These are the activations of a small neural network, seen along a few directions. Each row is one input.
In each table, some parts of the input vary, and every possible input appears once, in random order.
A made-up example of a description, with smaller parts first: one of 6 places along a line, together with either a single point or (one of 2 separate values, together with one of 5 places around a ring) or one of 11 places around a ring.
Shared parts are said once, and a part with two or three values counts as separate values.

Other details of the inputs shift rows strongly along three fixed directions, in all tables alike. That doesn't count.

Table:
x1: [ -1   2  24  -2   6   9   2  29  -9   2 -32]
x2: [ 11 -29 -10 -44  16   4  16   1 -17  24  -1]
x3: [  9   9   7  -7   9  10  -5  13  -7  -2 -40]
x4: [  9   8  18  24 -17  -6 -13   3  -3  -9 -16]
x5: [-12   7 -20   5  13  10   4  -7  -1   9 -13]
x6: [ -7  10  10 -13   9  12  -5  33  -5 -13 -21]
x7: [ -5  14 -10   2  15  12   0 -15   7   9 -10]
x8: [-14  12  -6  -3  17  11   5   1  -4  29 -18]
x9: [ 15  -1  19 -27  -9   2  -1  29   2  -3  12]
x10: [-11   9 -16  42  -2  -6   6 -27   8  -2  11]
x11: [ -5  11  13   7 -11   5  -7  33  -1  -7 -12]
x12: [  5 -17  -3 -39   8  -8  11  -2   4  24  16]
x13: [  1  15  12 -14  -4  16 -13  31   3  -2 -25]
x14: [  8 -16   6  -8 -31 -14 -12  14 -11 -40  36]
x15: [  5 -16 -15   1  -5 -13  14 -15   1   8  40]
x16: [ -2  -2 -11   1   5  -5   3 -27   7   0  14]
x17: [ 12 -19   2  -2 -35 -15  -8  22  -3 -33  36]
x18: [ -5  15 -14 -10  18  18   1  -9   5  18 -22]
x19: [ -8   2  -3  34  10   0   6 -31  -5   5  -7]
x20: [ -6  10   9  27 -21  -3  -9  21   2 -16  -4]
x21: [ 10   9  22  -1   7   6  -3  22  -2   6 -33]
x22: [ -9  10 -11  -2  12   8  -1 -16   7  10 -15]
x23: [ 13 -13  19 -36  -8  -5   1  42  -9 -21  22]
x24: [ -6  15  -7  35 -12  -3  -7 -34   8   9  11]
x25: [ 12  -7  -7 -14   2  -4   9 -18   4   7  32]
x26: [ 10   6  11  -6   4   9  -8  18  -6   3 -38]
x27: [  9 -18   9  -8 -34 -15 -15  19 -11 -32  37]
x28: [  5 -20 -20  -6   0  -9   8 -16  -3  -8  40]
x29: [-13   9 -11  23  -3   0  -9 -30   9   9  -3]
x30: [ -4  13  19  28 -29  -9 -17   2   8 -19   4]
x31: [-12   5 -17   7  11  10   1  -5  -1  17 -12]
x32: [-12   8 -24  -3  19  14  11   0   2  15 -23]
x33: [  9 -26  -5 -14  -1  -9  12 -16 -15  16  21]
x34: [ -6  10  11  33 -18  -3  -9  10   2 -27   6]
x35: [ -5  12  18   9  -6   6  -4  34   1  -8 -12]
x36: [-14   6  -9  32   0  -9  -4 -38  14  -8   4]
x37: [  3 -19 -13 -22   0 -11   5 -19   5   0  23]
x38: [ 11 -18   5 -36   6   6   7  23 -18  -6 -13]
x39: [ -3  -8 -23  14  -1  -8   8 -21   3  -9  26]
x40: [  9 -11  -1 -45  18   2  17   4   4  31  11]
x41: [-11   8  -1   6  16   1   5 -15  13  14 -12]
x42: [-13  13  -2   0  21  10   7   1  -1  26 -15]
x43: [  4   8  -3  31  10  -3   1 -35   2   8  -8]
x44: [ -7   9  23  31 -23 -12 -13   2  12 -21   2]
x45: [ -9   5  11  27 -24 -10 -19  -3  11 -23  -2]
x46: [ -2   1  11  -5  13  13   2  20 -11  -9 -34]
x47: [ 10 -12  -5 -36  13  -3  14  -5   4  16  20]
x48: [ 21 -20 -11 -14   9  -9   8 -24  -6   2  17]
Description of these inputs: one of 6 places around a ring, together with either one of 2 separate values or one of 6 places along a line.
The inputs of x27 and x23 match in every part but the place on the ring of 6. If x26 is changed in the same way as x27 into x23, which row does it become?
Answer: x43
Which other rows does x25 become when the place on the line of 6 takes its other values? List them by row number.
Answer: x10, x23, x34, x41, x47
List by row number the other rows that have the place on the ring of 6 in common with x20.
Answer: x4, x8, x11, x12, x24, x30, x33
Which other rows does x2 become when the place on the ring of 6 takes its other values? List them by row number.
Answer: x1, x19, x33, x38, x46
Which other rows does x38 become when the choice among 2 separate values takes its other values? List them by row number.
Answer: x3
List by row number the other rows that have the place on the ring of 6 in common with x28.
Answer: x6, x7, x16, x36, x39, x46, x48

Table:
x49: [-10   2 -36   1  15   9   9 -23  -5  12   1]
x50: [ 12   1 -15  27  -3  -6  -2 -46   0  15  11]
x51: [ 14 -14  -9 -25 -14 -14  -3  -2   9 -18  39]
x52: [  5   3  26  20 -36  -7 -22  15 -11 -22   5]
x53: [ -5  24  19  12  10   6 -10   7  13  -6 -48]
x54: [ 29 -32  -5 -20 -11 -11   3  -4 -14 -26  29]
x55: [-18 -13 -27  13   6  -7  17 -11   4  30   1]
x56: [  0 -11  20 -13 -13  -8  -5   2   3 -12  11]
x57: [ -7  12 -16 -29  39  13  15  -4  17  33 -21]
x58: [  1 -19   3 -27 -16 -15   2   4   8 -13  48]
x59: [  0  13  13  30   7   8  -5   4  -2 -18 -37]
x60: [  7   6   8   5 -17   5  -8  34  -3 -41  -5]
x61: [-20  29   0   5   1  15 -15  17  13  -4 -39]
x62: [ -3  -9 -28  25   4  -3   0 -50 -11   1   6]
x63: [ 14  -4  -4 -59  11  18   9  44  -6  24  -6]
x64: [-10   7  22  11 -22   0 -23   9   4 -22 -16]
x65: [ 10 -21   1 -12  -8 -12  13   9  -5 -23  45]
x66: [ -4   4 -25   9  23   5  17 -23   3  11   2]
x67: [  8  -8  23  -9  -8 -11   0   3   8 -15   7]
x68: [ 28 -25  20 -18 -17 -22   6   5  -8  -7  44]
x69: [-26  26   6   6   2  15 -15  20  13   0 -35]
x70: [ 26 -26   0 -32 -15 -18  -4 -10   1 -16  32]
x71: [  1   8 -25  31  -2  -1   0 -38   8  16  19]
x72: [  8  12  18  20 -28   3 -20  11  -8 -16 -16]
x73: [ -8 -13 -21   0  19   4   5 -31 -16  17   1]
x74: [  4  20  17  32 -19  -1 -13  19   9 -20   0]
x75: [-17   5 -17 -26  42  20  23  10  -5  34 -20]
x76: [  3   7  34  27 -32 -12 -14  15  -8 -23   6]
x77: [ -5  -3 -22  10  -1  -6  -6 -53   5  11   6]
x78: [-12   6 -23  29  -5  -3  -2 -36   2  22  27]
x79: [ 14  -5  12 -53  20   9  18  46   0  24   3]
x80: [-13   4  -6  -3   6  10  -2  19  -8  -6  -7]
x81: [-12   9  -8 -29  38  14  19   0  17  35 -17]
x82: [-16  12  16  28   6   8  -6   8 -10 -11 -33]
x83: [  1  -1  15   7  11   2   5   9  -7  -9 -17]
x84: [-15  -1  11  33 -11  -5  -3  16  -2   3 -40]
x85: [ 10   2  -7  31   0 -11   2 -44   2  14  13]
x86: [  8  -6   9 -60  17  12  16  49  -6  28   3]
Describe the family of inputs behind these rows.
Answer: one of 2 separate values, together with either a single point or (one of 3 separate values, together with one of 6 places around a ring)
The inputs of x84 and x55 match in every part but the choice among 2 separate values. If x76 is changed in the same way as x84 into x55, which row does it become?
Answer: x86
Which other rows does x73 become when the choice among 2 separate values takes its other values? List them by row number.
Answer: x80
Which other rows does x50 become when the choice among 3 separate values takes its other values? List them by row number.
Answer: x54, x70
